A small network was trained on made-up records. Each row is its average activation on records with the value named, seen along a few directions.
Values that are neighbours, or in one group, have similar rows; names and order tell nothing.
In the rows, 500 means zero.
Random noise pushes rows far along 19 fixed directions. That doesn't count. These rows show it; they differ only by the noise:
[481 599 670 464 458 513 597 285 581 502 503 571 647 527 496 438 543 768
 325 355 658 546 297 498 703 506 544 477 814 259]
[519 551 495 512 400 162 408 578 460 517 521 435 544 577 634 694 359 437
 757 479 436 607 568 656 312 425 691 571 337 549]
[475 596 427 442 691 559 717 380 429 534 739 570 269 627 526 447 415 494
 591 651 526 621 378 549 377 485 402 576 610 495]
[490 645 608 732 577 449 570 262 605 643 625 633 486 529 550 406 178 666
 450 429 419 534 432 412 629 535 441 757 745 593]
[693 408 554 705 696 647 503 639 561 590 524 613 388 453 224 456 436 502
 388 394 427 463 497 449 574 433 237 550 250 661]
[622 576 369 329 783 534 411 729 371 627 259 398 828 466 600 600 601 436
 433 606 349 492 673 352 501 580 552 408 393 685]
[575 736 245 650 717 670 440 881 424 779 414 354 682 487 687 438 695 882
 292 566 438 418 334 425 533 637 211 619 232 547]
[703 677 781 737 651 455 333 523 494 392 478 416 533 470 422 614 645 421
 526 284 286 549 408 628 803 439 611 496 351 534]
[565 572 448 313 836 456 618 622 508 423 434 463 753 790 459 386 305 284
 479 364 424 617 629 271 439 221 669 669 524 407]
[492 621 571 570 796 676 627 730 454 815 360 439 817 207 714 237 496 554
 368 599 471 777 397 315 563 657 772 387 270 336]
[400 643 665 521 417 636 511 292 550 290 535 503 231 353 306 459 634 337
 350 499 447 594 379 373 767 489 491 572 611 454]
[422 623 466 730 613 549 567 610 501 654 518 418 603 455 623 755 583 585
 508 949 477 412 523 590 218 672 408 509 605 336]
[742 351 602 594 894 656 467 651 402 479 485 565 602 708 546 382 608 617
 468 474 684 538 246 503 581 526 429 364 192 579]
[466 550 565 717 687 480 360 526 635 453 544 417 532 587 587 421 177 278
 352 503 690 608 442 378 468 406 456 527 558 510]
[411 639 507 624 687 617 338 662 417 554 405 391 779 649 753 478 622 595
 420 641 534 422 440 416 351 579 594 551 511 360]
[614 288 730 807 800 523 467 350 692 435 579 401 567 518 502 443 379 564
 433 803 492 517 275 488 611 661 218 410 588 317]
[718 509 358 689 461 442 403 735 758 518 372 511 487 536 235 570 251 359
 174 515 773 577 515 301 588 285 152 636 479 610]
[536 638 489 499 580 604 417 499 439 518 615 466 495 597 568 325 482 429
 531 158 376 474 568 701 554 361 618 453 575 473]
[523 605 622 516 286 437 220 304 484 538 396 549 558 477 583 356 568 600
 593 619 421 627 322 261 635 554 714 686 737 345]
[561 793 498 511 498 593 672 713 747 531 627 581 594 703 457 286 462 804
 428 383 702 677 463 778 649 437 386 676 353 362]
[630 373 580 337 729 639 214 459 394 795 417 477 553 252 304 338 465 341
 356 459 192 546 610 350 454 492 427 275 629 497]


D, 9 values:
d4: [542 643 432 447 739 623 186 565 514 523 629 332 445 636 566 270 433 212
 559 611 603 574 404 426 399 377 448 399 714 401]
d5: [273 470 404 575 433 426 570 399 538 349 403 251 625 464 772 473 532 635
 323 403 317 221 468 291 718 635 408 618 603 456]
d1: [450 442 519 421 616 554 654 243 274 590 466 616 464 588 518 351 417 460
 389 507 388 516 444 303 435 465 674 606 812 432]
d6: [513 378 691 545 627 416 176 529 403 456 520 389 426 528 401 528 509 250
 441 579 619 613 273 438 241 347 530 365 453 288]
d9: [575 496 492 369 548 522 681 309 241 379 357 520 515 703 648 580 888 528
 277 955 754 653 265 513 655 671 602 422 853 467]
d7: [562 567  30 311 129 521 340 712 525 660 480 382 446 452 577 274 636 563
 642 733 508 509 648 647 402 511 361 521 620 374]
d3: [180 508 563 663 394 426 252 369 529 643 474 540 636 319 889 555 253 607
 635 629 638 395 496 242 286 757 648 518 558 678]
d2: [288 402 619 462 354 640 237 409 436 506 451 484 510 542 625 326 568 486
 389 623 671 472 490 523 407 663 596 357 623 495]
d8: [519 671 726 358 779 299 238 397 487 559 578 328 579 601 463 560 471 552
 562 501 331 562 379 437 453 475 363 535 720 368]
The values of D form 4 separate groups.
Question: Which other values are in the same group as d6? Give them in the order they are listed.
Answer: d1, d3
Question: Which other values are in the same group as d8? Give them in the order they are listed.
Answer: d5
Question: Which other values are in the same group as d2? Give them in the order they are listed.
Answer: d4

H, 14 values:
h9: [670 374 393 794 438 467 794 539 542 744 324 648 745 447 428 436 268 626
 354 230 217 346 698 342 620 371 606 755 590 480]
h8: [841 224  84 287 739 403 825 629 371 540 571 397 437 402 526 398 445 423
 799 180 437 514 391 420 631 303 441 223 285 600]
h3: [492 880 389 353 449 441  68 611 745 508 757 370 141 484 386 322 306 298
 698 709 601 894 366 430 387 344 179 694 449 443]
h13: [540 590 408 288 485 544 687 622 675 619 741 657 419 779 152 569 431 746
 508 407 494 413 705 858 243 312  97 653 552 376]
h11: [650 263 424 492 247 399 502 389 400 455 567 571 270 583 536 406 505 441
 638 445 579 532 453 765 536 442 572 375 532 511]
h14: [442 504 391 310 394 395 629 532 600 515 705 561 307 496 335 568 371 555
 692 442 537 493 627 674 304 425 324 531 437 547]
h10: [603 239 516 349 707 479 707 439 315 533 395 632 559 770 505 345 329 389
 200 536 700 741 422 414 447 429 609 480 474 595]
h12: [452 316 171 360 160 587 367 537 599 283 372 406 263 427 366 414 673 479
 334 688 617 351 472 222 660 559 116 565 469 625]
h5: [382 564 657 788 570 524 559 373 373 459 531 466 553 754 830 438 505 595
 432 597 471 452 386 625 524 656 675 629 621 443]
h6: [662 636 400 338 356 281 311 420 656 323 475 420 597 535 597 525 441 573
 675 302 379 514 592 638 899 535 432 526 446 813]
h2: [352 448 489 495 501 617 342 515 551 551 553 462 429 583 489 338 423 462
 356 739 566 486 579 545 298 566 308 516 606 438]
h1: [710 404 667 615 775 479 283 591 328 596 335 475 716 540 487 612 591 495
 457 462 194 439 583 550 528 558 565 434 293 693]
h7: [623 755 461 641 362 503 509 601 482 728 545 537 431 452 549 524 509 476
 442 594 599 663 533 798 494 478 582 486 657 443]
h4: [458 293 559 644 431 632 430 748 678 611 436 451 518 396 156 295 415 444
 148 485 553 562 496 418 289 316 310 516 318  84]
The values of H form a line.
Question: A walk along H starts at h8 and steps to its neighbour h12. Put h3, h13, h10, h5 in the order it reaches them.
Answer: h5, h13, h3, h10
Question: Name the neighbours of h11, in listed order.
Answer: h2, h7
Question: Name the neighbours of h4, in listed order.
Answer: h6, h1

M, 13 values:
m2: [470 519 393 381 398 348 329 423 495 430 556 631 340 590 568 536 421 675
 760 525 600 472 415 306 503 585 350 717 332 913]
m7: [649 600 464 603 407 557 583 610 599 642 534 596 424 337 294 544 498 489
 515 445 556 577 463 531 487 338 472 505 513 332]
m1: [628 281 508 674 667 436 686 492 604 502 537 524 556 566 443 611 258 468
 306 447 663 469 489 602 499 439 319 368 511 559]
m13: [741 473 536 568 595 581 616 361 532 527 577 632 508 496 499 353 481 549
 720 353 353 459 520 576 780 499 572 459 651 533]
m9: [436 747 469 809 567 609 420 755 780 320 508 273 513 406 561 519 479 333
 466 597 516 497 533 441 670 527 357 607 292 482]
m8: [447 561 656 727 417 655 494 741 511 816 511 592 608 458 392 401 530 597
 346 412 505 474 676 799 244 447 637 482 473 226]
m3: [523 350 398 403 483 687 683 381 618 327 589 543 428 595 446 364 519 467
 533 535 530 341 672 662 648 558 354 383 717 514]
m10: [377 620 413 487 554 375 530 520 562 442 442 462 715 625 748 457 318 684
 406 372 610 490 471 330 635 568 502 696 395 739]
m5: [575 473 442 645 519 404 213 436 534 422 620 273 352 555 583 361 474 647
 598 371 205 412 271 494 652 503 196 631 372 490]
m6: [519 331 482 496 254 591 404 497 438 374 470 460 470 594 502 302 648 604
 364  57 349 312 570 799 706 461 510 429 322 534]
m11: [545 557 266 704 266 588 539 553 497 597 633 528 246 575 677 111 328 511
 421 277 573 586 432 658 647 406 482 635 475 564]
m12: [499 550 521 196 474 423 523 417 477 452 455 557 457 610 407 409 559 655
 364 576 573 664 410 440 676 578 374 609 454 665]
m4: [808 223 290 283 696 368 301 628 396 755 418 419 516 364 533 287 306 382
 603 650 422 794 412 320 446 496 392 304 253 648]
The values of M form a ring.
Question: Name the neighbours of m2, in listed order.
Answer: m10, m12
Question: Name the neighbours of m1, in listed order.
Answer: m7, m4
Question: Name the neighbours of m3, in listed order.
Answer: m13, m8
